A small network was shown many inputs. Here are its activations along a few directions, one row for each input.
Each table varies a few parts of the input and shows all the possible inputs, shuffled.
A made-up example of a description, with smaller parts first: one of 8 places around a ring, together with either a single point or (one of 2 separate values, together with one of 4 places along a line) or one of 9 places along a line.
Shared parts are said once, and a part with two or three values counts as separate values.

Other details of the inputs vary at random and push rows far along two fixed directions, the same in every table; ignore that.

Table:
r1: [2, -10, 19, 5, 26, 3, 3, 5, 9, -12, -20, 28, -20, 0]
r2: [23, 18, -3, -19, -47, -17, 2, -4, -26, 2, 18, -10, -6, 10]
r3: [-7, -11, 13, 13, 29, 16, -2, 2, 14, -14, -17, 16, -8, -2]
r4: [-20, 4, -25, 11, 6, 17, -19, -5, -13, 9, -2, -11, 24, -18]
r5: [10, 1, 3, -4, -1, -4, 6, -3, 0, -5, -3, 4, -7, 6]
r6: [-6, 12, -21, -1, -27, -5, -12, -7, -13, 4, 19, -29, 18, 4]
r7: [26, 1, 19, -14, -8, -21, 13, 5, 4, -6, -4, 20, -28, 14]
r8: [31, 2, 12, -17, -8, -23, 15, 9, 8, -2, 1, 7, -23, 15]
r9: [-7, -6, 21, -5, -2, 4, 17, 4, 3, -1, 1, 10, -8, -2]
r10: [-5, 14, -24, -5, -22, -8, -12, -9, -24, 13, 14, -24, 12, 0]
r11: [-21, -7, -3, 20, 18, 19, -13, -5, 4, -11, -7, -1, 14, -7]
r12: [-37, -5, -10, 11, 12, 21, -2, -3, -2, 13, 3, -11, 23, -19]
r13: [12, 11, 3, -24, -44, -22, 18, 2, -10, 18, 29, -19, 0, 9]
r14: [-4, -4, -8, 8, 17, 9, -8, 3, 3, 7, -9, 5, 10, -13]
r15: [1, -5, 6, 6, 5, 1, -1, 1, 12, -10, -4, 6, 0, 4]
r16: [3, -6, 4, 5, 9, -4, -1, 6, 16, -4, -2, 2, 1, 3]
r17: [25, 14, -7, -18, -39, -25, 3, -2, -9, 8, 24, -22, -3, 19]
r18: [-5, 4, -13, 6, -6, 7, -9, -10, -6, 1, 6, -13, 14, 1]
r19: [-20, -3, -21, 15, 22, 11, -17, -7, -6, 13, -4, -9, 23, -14]
r20: [-5, -4, 4, 8, 19, 10, -1, -3, 1, -10, -12, 8, -3, -3]
r21: [2, -13, 32, -6, 10, 1, 25, 11, 20, -4, -8, 26, -19, 0]
r22: [-23, 2, -24, 14, 9, 17, -18, -8, -6, 5, 2, -20, 22, -9]
r23: [18, -8, 20, -3, 13, -1, 9, 10, 14, -10, -18, 32, -21, 0]
r24: [6, -1, 3, -4, 8, -4, 5, 5, 6, -5, -7, 6, -13, 3]
Each input here is: one of 4 places along a line, together with either a single point or one of 5 places along a line.
- Changing only the place on the line of 4 turns r12 into r9. The same change can be made to r4. Which row results? => r2
- Which other rows agree with r19 in the place on the line of 4? List them by row number. => r8, r13, r14, r16, r17
- Which other rows agree with r21 in the place on the line of 4? List them by row number. => r5, r7, r15, r18, r23

Table:
r25: [14, 11, 0, -8, -32, -13, -4, -2, -12, -5, 13, -9, -4, 12]
r26: [12, -18, 34, 7, 35, 2, 10, 12, 30, -26, -29, 42, -30, 5]
r27: [12, 15, 11, -33, -58, -24, 28, 0, -22, 18, 32, -14, -9, 9]
r28: [15, 14, -8, -15, -28, -14, -2, 2, -16, 3, 8, -7, -9, 5]
r29: [13, -16, 29, 2, 40, -1, 12, 13, 24, -16, -33, 45, -34, 0]
r30: [32, 16, -7, -20, -46, -30, 4, -4, -14, 6, 22, -15, -2, 18]
r31: [4, 7, -6, -4, -9, -6, -7, -2, -13, 4, 2, -2, -3, 0]
r32: [10, -18, 29, 4, 43, -5, 11, 15, 34, -19, -29, 36, -34, 7]
r33: [-32, -3, -34, 26, 25, 30, -30, -6, -3, 9, -7, -15, 41, -26]
r34: [25, 19, -4, -20, -53, -21, 0, 0, -17, -5, 21, -17, -9, 17]
r35: [14, 14, -9, -14, -33, -23, -4, -2, -13, 4, 19, -21, -6, 16]
r36: [9, -17, 27, 2, 40, -1, 9, 23, 36, -19, -29, 34, -37, 3]
r37: [-28, -4, -32, 28, 30, 31, -24, -17, -6, 9, -6, -16, 44, -20]
r38: [-9, -1, 13, -14, -17, -7, 22, 5, 3, 11, 17, -9, -4, 3]
r39: [5, 7, 6, -20, -43, -13, 21, 1, -8, 19, 29, -16, 8, 3]
r40: [5, 5, -8, -2, -2, -7, -1, -7, -4, 0, 5, -13, -1, 10]
r41: [22, -18, 31, 1, 32, -5, 9, 21, 35, -14, -26, 42, -30, 3]
r42: [-56, -9, -11, 24, 16, 40, -6, -11, -6, 12, 5, -16, 43, -28]
r43: [-34, -1, -32, 26, 32, 31, -23, -20, -17, 9, -9, -13, 35, -21]
r44: [-35, -3, -27, 30, 26, 35, -25, -21, -11, -1, -6, -16, 39, -17]
- What do these inputs look like to the network? => one of 4 separate values, together with either a single point or one of 4 places along a line
- Changing only the choice among 4 separate values turns r32 into r29. The same change can be made to r38. Which row results? => r27
- Change only the place on the line of 4 in r41. List by row number the other rows that result. => r30, r33, r37
